Each row below holds a small network's activations on one record, seen along a few directions.
Each row is followed by the record's values for the fields Mono, Pimi, Musel, Buna, Limed, Lud.
A field that a record lacks is left out.
Other fields move the rows too, some of them a lot.
In the rows, 500 means zero.
Strong random noise was added to every row along 16 fixed directions; ignore it. To show where, here is one row again and again, with new noise each time:
[611 482 646 340 521 448 626 488 584 430 609 486 390 460 322 343 665 400
 367 431 481 542 402 491 563 334 611 778]
[335 542 451 534 562 465 425 452 535 641 496 614 514 481 528 467 649 546
 616 545 586 421 367 628 412 565 360 436]
[617 732 405 606 523 491 562 323 505 635 421 690 366 447 335 524 614 761
 502 621 261 405 689 514 542 511 461 342]
[470 703 468 557 504 326 614 549 497 441 478 539 571 461 414 746 738 546
 512 384 447 472 517 474 503 672 310 480]
[753 203 356 441 391 555 352 348 413 386 311 552 338 533 818 417 221 386
 386 220 566 487 464 530 514 292 610 520]
[507 516 430 447 425 393 524 572 597 598 519 434 591 402 603 623 553 414
 366 425 646 639 373 602 572 589 605 452]
[624 526 669 561 541 470 607 689 486 151 384 387 447 561 572 566 651 402
 471 105 542 495 406 531 471 387 541 540]
[400 427 499 572 562 666 568 511 579 476 559 525 420 547 656 529 483 528
 508 371 532 675 364 411 399 467 680 564]
[529 413 433 402 287 398 368 492 545 451 489 487 590 473 341 589 498 297
 495 632 606 540 514 576 563 563 615 500]
[394 504 516 422 429 727 510 563 557 751 552 266 669 427 715 561 494 440
 464 789 759 617 468 564 614 581 494 421]
[668 514 656 461 449 733 526 430 461 325 542 382 509 729 506 457 632 474
 612 305 418 501 515 421 469 411 544 650]
[587 386 795 404 655 659 633 519 537 498 633 521 361 380 584 580 515 304
 465 432 578 529 455 487 460 412 577 723]
[718 431 455 290 502 386 399 464 553 400 492 471 498 503 541 224 583 309
 367 314 631 524 313 587 569 281 548 727]
[596 605 370 655 470 439 322 443 520 481 757 352 650 395 592 537 341 528
 596 798 482 559 436 720 485 612 536 293]
[362 535 350 555 372 366 530 340 673 549 458 627 285 619 213 330 625 606
 390 391 400 514 526 580 442 389 696 447]
[385 635 423 506 552 387 394 452 472 406 446 556 600 448 427 596 428 544
 584 527 465 460 681 366 580 583 443 565]
[484 495 351 439 569 708 346 397 419 473 303 509 563 567 768 437 355 510
 559 484 614 471 647 304 561 413 350 587]
[390 402 595 532 155 620 671 519 471 383 525 201 422 685 242 248 646 673
 485 753 379 401 364 547 566 377 450 444]

[587 473 634 458 576 180 502 516 319 280 498 513 390 296 406 575 631 326
 462 414 624 429 613 673 559 449 415 683] => <Mono:t3 Pimi:s2 Musel:b2 Buna:c5 Lud:n2>
[503 502 631 403 375 357 555 472 366 355 359 367 452 467 433 552 494 496
 409 397 476 445 741 449 734 441 565 632] => <Mono:t1 Pimi:s3 Musel:b3 Buna:c1 Lud:n3>
[583 481 660 463 379 569 563 356 407 463 508 421 437 542 562 790 594 341
 532 434 516 448 719 578 523 558 397 538] => <Mono:t1 Pimi:s1 Musel:b1 Buna:c2 Lud:n1>
[387 816 621 661 764 313 490 688 654 474 592 336 541 400 481 354 438 584
 438 415 495 405 535 651 485 450 543 328] => <Mono:t2 Pimi:s3 Musel:b2 Buna:c5 Lud:n4>
[564 414 585 400 522 447 640 420 482 672 655 703 361 253 221 498 514 523
 444 797 373 430 483 483 524 521 447 623] => <Limed:e2 Lud:n1>
[461 354 296 738 526 215 538 289 520 456 780 722 208 467 539 563 518 567
 456 385 361 676 284 704 233 539 617 504] => <Mono:t1 Pimi:s3 Musel:b3 Buna:c5 Lud:n2>
[596 486 407 469 446 340 484 378 481 517 630 519 559 605 556 465 596 524
 499 348 388 501 313 640 467 551 391 538] => <Limed:e2 Lud:n3>
[450 454 431 491 394 229 357 454 649 482 674 531 477 560 218 329 555 376
 485 449 506 516 357 701 368 488 681 500] => <Mono:t2 Pimi:s2 Musel:b3 Buna:c5 Lud:n4>
[497 525 497 376 501 393 362 296 520 508 435 611 384 508 340 454 523 322
 492 398 583 428 804 500 506 399 564 653] => <Mono:t2 Pimi:s2 Musel:b3 Buna:c1 Lud:n1>
[425 663 401 630 623 707 528 567 787 638 479 632 461 700 403 379 635 573
 504 600 423 572 441 448 309 455 578 315] => <Mono:t1 Pimi:s3 Musel:b3 Buna:c5 Lud:n4>
[610 482 367 397 619 472 586 447 521 451 465 593 436 436 627 479 506 397
 338 357 548 484 460 397 488 387 223 682] => <Limed:e2 Lud:n1>
[487 334 569 422 414 738 521 575 539 563 273 430 439 591 626 511 571 277
 421 381 805 486 523 625 458 378 477 421] => <Limed:e1 Lud:n2>
[402 563 532 469 640 412 326 558 531 578 510 581 647 430 546 381 544 554
 665 433 574 492 272 588 495 560 579 499] => <Limed:e1 Lud:n4>
[448 623 390 590 703 783 506 423 709 443 671 423 414 600 593 365 463 360
 446 661 626 626 627 450 330 289 445 556] => <Mono:t3 Pimi:s2 Musel:b2 Buna:c2 Lud:n1>
[539 701 473 671 522 500 725 816 566 460 507 374 614 553 577 669 837 593
 456 432 521 686 243 514 431 643 468 300] => <Mono:t3 Pimi:s2 Musel:b2 Buna:c5 Lud:n4>
[403 460 676 512 567 528 523 507 450 542 693 335 489 416 582 507 451 424
 532 686 595 430 534 593 471 523 354 549] => <Mono:t1 Pimi:s1 Musel:b1 Buna:c5 Lud:n2>
[263 420 481 534 431 777 613 546 602 667 486 387 471 610 630 597 481 417
 432 515 710 629 590 471 408 516 545 410] => <Limed:e2 Lud:n3>
[270 428 718 420 646 506 501 498 491 653 533 656 459 322 398 496 303 599
 585 516 431 440 533 354 555 554 671 636] => <Limed:e2 Lud:n4>
[494 427 341 485 302 470 562 443 642 623 658 325 523 579 548 473 392 433
 286 390 538 590 406 586 444 515 515 413] => <Limed:e1 Lud:n2>
[500 519 168 592 368 246 405 165 260 518 488 725 448 687 513 464 688 835
 658 298 245 499 460 450 424 638 365 550] => <Mono:t2 Pimi:s2 Musel:b3 Buna:c5 Lud:n3>
[587 649 531 358 469 429 664 516 639 539 796 273 632 582 313 388 661 362
 316 707 421 458 480 480 534 498 196 661] => <Mono:t3 Pimi:s1 Musel:b1 Buna:c5 Lud:n3>
[547 506 655 498 516 542 598 478 406 512 649 268 458 419 548 360 478 567
 451 634 510 464 511 657 585 403 444 532] => <Limed:e2 Lud:n4>
[522 619 585 357 346 572 600 453 281 537 344 500 538 516 239 439 885 715
 639 694 418 393 568 306 692 549 325 646] => <Mono:t3 Pimi:s2 Musel:b2 Buna:c1 Lud:n4>
[230 677 639 622 621 664 490 497 704 842 478 736 554 694 388 606 632 696
 735 419 316 360 491 461 296 724 518 255] => <Mono:t1 Pimi:s3 Musel:b3 Buna:c5 Lud:n2>
[613 367 572 409 430 658 467 558 630 683 563 512 549 523 527 535 410 294
 474 530 558 416 388 516 381 544 469 402] => <Mono:t2 Pimi:s2 Musel:b3 Buna:c5 Lud:n1>
[673 525 517 416 392 411 589 438 399 632 355 462 446 381 558 577 504 555
 344 360 497 437 633 586 675 501 496 426] => <Limed:e2 Lud:n1>
[221 467 544 664 685 544 733 710 590 328 302 454 199 446 474 361 468 451
 287 609 658 403 610 508 422 202 301 434] => <Limed:e1 Lud:n3>
[661 488 314 396 427 539 581 293 395 548 592 447 432 428 501 436 482 560
 346 816 463 695 664 408 685 421 490 692] => <Limed:e1 Lud:n4>
[460 404 538 433 683 588 446 479 759 733 733 711 555 602 510 324 275 503
 531 283 304 429 154 400 267 527 545 540] => <Limed:e2 Lud:n4>

Here are new rows. What are their fields?
[534 221 306 386 333 743 372 345 328 729 423 563 570 587 858 610 473 400
 574 543 725 552 444 464 436 614 318 524] => <Mono:t3 Pimi:s2 Musel:b2 Buna:c5 Lud:n4>
[391 503 510 477 625 493 330 302 491 420 530 593 496 642 521 318 321 637
 636 311 343 550 594 412 543 401 757 691] => <Limed:e2 Lud:n3>
[327 593 679 560 607 440 497 662 582 469 491 442 476 407 260 281 544 554
 547 633 542 373 453 655 500 398 563 400] => <Limed:e2 Lud:n1>
[469 448 693 526 439 354 514 459 312 517 447 459 457 441 514 589 510 594
 575 317 460 320 539 720 549 573 448 420] => <Limed:e2 Lud:n4>
[623 434 617 545 540 590 606 591 558 454 492 544 387 591 522 441 618 494
 492 331 439 538 280 565 394 408 627 461] => <Limed:e1 Lud:n4>
[479 439 370 554 362 497 513 511 386 382 348 517 510 676 498 563 611 516
 548 440 489 467 511 449 448 542 320 454] => <Limed:e1 Lud:n3>
[435 438 593 737 452 608 619 578 281 320 480 222 400 569 818 728 536 495
 535 440 662 606 633 617 436 518 488 368] => <Mono:t3 Pimi:s2 Musel:b2 Buna:c5 Lud:n3>
[403 325 358 452 184 743 534 533 573 564 300 361 454 662 423 413 447 453
 359 882 612 584 623 390 586 402 577 377] => <Mono:t1 Pimi:s3 Musel:b3 Buna:c5 Lud:n2>
[466 375 403 486 417 438 550 611 550 302 681 392 641 560 474 720 457 138
 437 453 636 471 429 463 291 617 104 578] => <Limed:e2 Lud:n2>
[610 551 459 609 519 495 515 533 416 445 505 395 547 456 738 636 539 550
 502 328 586 664 457 658 506 548 599 400] => <Limed:e2 Lud:n2>
[540 536 555 515 467 428 409 490 340 439 458 477 572 516 527 511 505 663
 627 449 410 597 555 472 639 560 766 536] => <Mono:t2 Pimi:s2 Musel:b3 Buna:c5 Lud:n3>
[702 325 713 372 280 779 667 458 595 666 678 357 475 684 438 397 524 511
 407 521 310 546 315 512 520 454 693 530] => <Mono:t1 Pimi:s3 Musel:b3 Buna:c5 Lud:n2>
[464 693 520 497 618 393 401 560 749 764 557 527 558 441 408 403 605 410
 425 450 658 507 503 794 459 502 687 311] => <Mono:t3 Pimi:s2 Musel:b2 Buna:c5 Lud:n2>
[365 633 639 519 596 428 354 554 510 484 569 437 682 432 527 574 431 517
 685 504 517 457 513 504 531 636 563 486] => <Mono:t1 Pimi:s3 Musel:b3 Buna:c1 Lud:n1>
